Each row below holds a small network's activations on one input, seen along a few directions.
In each table, some parts of the input vary, and every possible input appears once, in random order.
Descriptions start from the smaller parts, as in this example, which fits no table here: line(6) and (point or line(11) or (values(3) and ring(5))).
Shared parts are said once, and a part with two or three values counts as separate values.
In the rows, zero is written as 128.

Other details of the inputs vary at random and push rows far along two fixed directions, the same in every table; ignore that.
These rows show it; all are for the same input, with only those details redrawn:
[111 100 180 106 120 177  61 138 149  56  93]
[118 186 111 115 155 107 144  69 102 114 159]
[111 106 177 101 122 173  60 131 144  55  98]
[117 186 111 115 155 107 144  69 102 114 159]
[111 136 166  68 132 154  43  92 122  47 127]
[111 100 180 106 120 177  61 139 149  56  93]
[118 119 128 207 134 147 203 165 155 147  92]

Table:
R1: [124 120 149  47 110 133  23 118 124  78 137]
R2: [146 200  95  55 146  71 112  41  65 147 205]
R3: [137 117 102 168 118 126 178 165 145 178 114]
R4: [143 148  95 130 132 111 167 130 116 173 147]
R5: [125 130 132 195 134 131 194 142 137 143 105]
R6: [132 205  75  59 141  61 107  45  82 134 205]
R7: [129  99 110 189 109 125 185 185 165 180 106]
R8: [130  92 115 193 103 121 186 182 157 180 105]
R9: [135 151 104 134 126  85 156 114 112 168 154]
R10: [129 148  99 132 125  87 158 115 111 167 155]
R11: [136 147  96 130 126  96 159 109 110 171 152]
R12: [142 153  94 117 140 101 165 119 112 168 150]
R13: [113 140 167  59 130 143  39  76 106  43 136]
R14: [139 112 112 159 128 127 184 166 143 182 116]
R15: [145  95 126 180 118 129 191 181 147 186 101]
R16: [121 136 118 190 138 137 195 149 142 138 104]
R17: [124  76 173 114 128 170  52 141 135  62 105]
R18: [118 173 109 148 152 113 175  95 115 132 143]
R19: [121 128 150  35 114 127  16 101 118  78 149]
R20: [139 116 111 162 123 131 181 166 140 184 121]
R21: [141 151 101 132 127  94 157 108 111 172 151]
R22: [132 171  96 119 168 104 132  78  94 116 170]
R23: [134  20 186 153  87 192 104 233 182 124  49]
R24: [134 100 111 185 114 136 186 181 158 186 102]
R25: [130  86 174 112 131 163  50 133 132  63 110]
R26: [134  53 173 124  93 177  85 193 157 118  83]
R27: [130  55 172 137  84 159  77 191 171 111  81]
R28: [129 168 100 119 168 105 132  75  96 120 172]
The inputs of R27 and R7 match in every part but one. If R21 is changed in the same way as R27 into R7, which row does it become?
Answer: R24
Describe the family of inputs behind these rows.
Answer: line(4) and (values(2) or line(5))
Which other rows does R20 become when the line(4) part takes its other values? List them by row number.
Answer: R2, R4, R26
Which other rows does R16 become when the values(2) part takes its other values? List them by row number.
Answer: R22
Which other rows does R12 become when the line(4) part takes its other values? List them by row number.
Answer: R14, R15, R23

Table:
R29: [145 162 111 119 138  97 171 108  93 149 148]
R30: [122  98 120 183 118 122 202 164 136 173 117]
R31: [131  90 172  88  86 161  58 146 157 110  97]
R32: [147 154 120  97 154 109 122  89  81 122 151]
R33: [122 110 133 144  97 126 102 161 154 125 112]
R34: [130 144 129  70 112 110  54  88 106  80 154]
R35: [151  97 144 172 150 144 159 172 135 139 106]
R36: [133 152  96  87 152 125 110  93  99 123 158]
R37: [128 105 127 119 116 157 125 163 143 125 110]
R38: [107 136 144  56 119 111  55  91 110 101 162]
R39: [140  98 144 144 117 165 114 137 132 131 106]
R40: [106 128 144 166 123 142 125 136 154  81  98]
R41: [130 158 106  89 114  80  97  94 119 127 157]
R42: [143  88 167 124 127 176  72 140 143 101 111]
R43: [125 186  63 140 143  89 200 116 119 195 166]
R44: [132 113 153 126 113 136 120 166 139 130 104]
R45: [137 150 103 112 136 100  97  84  97 112 159]
R46: [119  62 170 106 119 164  61 146 131  87 106]
R47: [138 160 122  91 119 120 114  78 100 131 157]
R48: [129 113 136 167  99 147 153 163 156 169 105]
R49: [127 104 115 139 111 139 156 183 166 163 101]
R50: [113 188 129 119 142 129 132  60 113 102 144]
R51: [127  80 149 146 143 144 118 150 136 121 124]
R52: [121 103 113 180 115 103 208 169 152 196 115]
R53: [142  97 122 192 135 132 146 168 150 137 114]
R54: [108 203  75 163 168 106 221  93 120 150 150]
R55: [142 167  71 147 176 103 189 109 109 171 171]
R56: [ 91 159 148  90 147 122  94  66 110  67 148]
R57: [115 130 163 149 139 153 142 141 140  86  90]
R58: [139 105 152 114 111 128 123 165 143 134  99]
Describe the family of inputs behind these rows.
Answer: values(5) and (point or line(5))
The inputs of R54 and R40 match in every part but the values(5) part. If R37 is changed in the same way as R54 into R40, which row does it become?
Answer: R34
Which other rows does R49 become when the line(5) part takes its other values? List them by row number.
Answer: R36, R37, R43, R55
List by row number the other rows that have the values(5) part in common with R56.
Answer: R30, R38, R46, R51, R52

Table:
R59: [123  96 119 186 106 141 171 200 172 158  87]
R60: [144  72 142 185 117 143 176 196 146 171  95]
R61: [116 109 139 196 136 171 193 183 166 132  74]
R62: [125 183  72 139 147  73 207  94  99 188 172]
R63: [115 106 160  76 101 139  47 140 142  76 113]
R64: [117 104 155 200 124 163 196 176 159 133  73]
R65: [135  87 166  72 124 149  51 145 124  90 122]
R66: [125 103 169  80  99 147  40 129 143  91 114]
R67: [128 189  66 141 148  70 200  96 112 191 174]
R68: [136 186  65 144 142  86 200  89 100 193 175]
R69: [131  95 122 192  97 147 168 195 171 162  88]
R70: [151 177  64 144 151  82 199  90  96 193 176]
R71: [124 100 164  79 101 157  44 128 133  90 113]
R72: [123  91 135 191  94 133 174 192 165 158  86]
R73: [151 188 101  34 156  89  71  39  63 120 208]
R74: [139  78 121 182 122 150 173 197 161 165  90]
R75: [145  89 169  79 116 155  42 137 122  96 119]
R76: [124  90 144 226 132 159 174 173 158 129  82]
R77: [130  89 161  72 117 148  51 138 132  84 116]
R78: [130 192  73 180 173  91 204  73  97 153 174]
R79: [117 204 102  64 179  92  79  21  73  71 198]
R80: [119 188  80 175 177  79 212  78  96 148 170]
R81: [113 107 148 196 132 164 197 182 163 131  74]
R82: [117 122 183  91 123 176  60 114 134  56  98]
R83: [124 110 142 200 128 177 190 178 165 136  76]
R84: [122 198  93  30 149  86  77  38  76 111 200]
R85: [113  99 179 110 130 158  52 116 129  44 113]
R86: [126 103 160  77 102 154  40 134 148  90 120]
R87: [124 108 162  83  92 145  39 132 140  82 110]
R88: [128 181  78 143 139  72 207  87  94 190 172]
R89: [140  90 164  78 109 155  42 129 130  90 113]
R90: [125 186  76 141 145  63 205  94 109 189 173]
R91: [138  89 157  73 128 156  46 147 128  92 122]
R92: [124  86 141 188 100 134 175 189 168 166  90]
R93: [138 185 107  34 145  75  79  30  65 111 200]
The inputs of R68 and R71 match in every part but one. If R69 is changed in the same way as R68 into R71, which row does it become?
Answer: R87
Describe the family of inputs behind these rows.
Answer: ring(5) and (values(2) or line(5))
Which other rows does R81 become when the values(2) part takes its other values? List them by row number.
Answer: R80
Which other rows does R91 become when the ring(5) part takes its other values? List them by row number.
Answer: R60, R65, R73, R75
Start at R91 and move only the line(5) part, one step at a time. The first step leads to R74. Which rows follow, in order?
Answer: R84, R67, R59
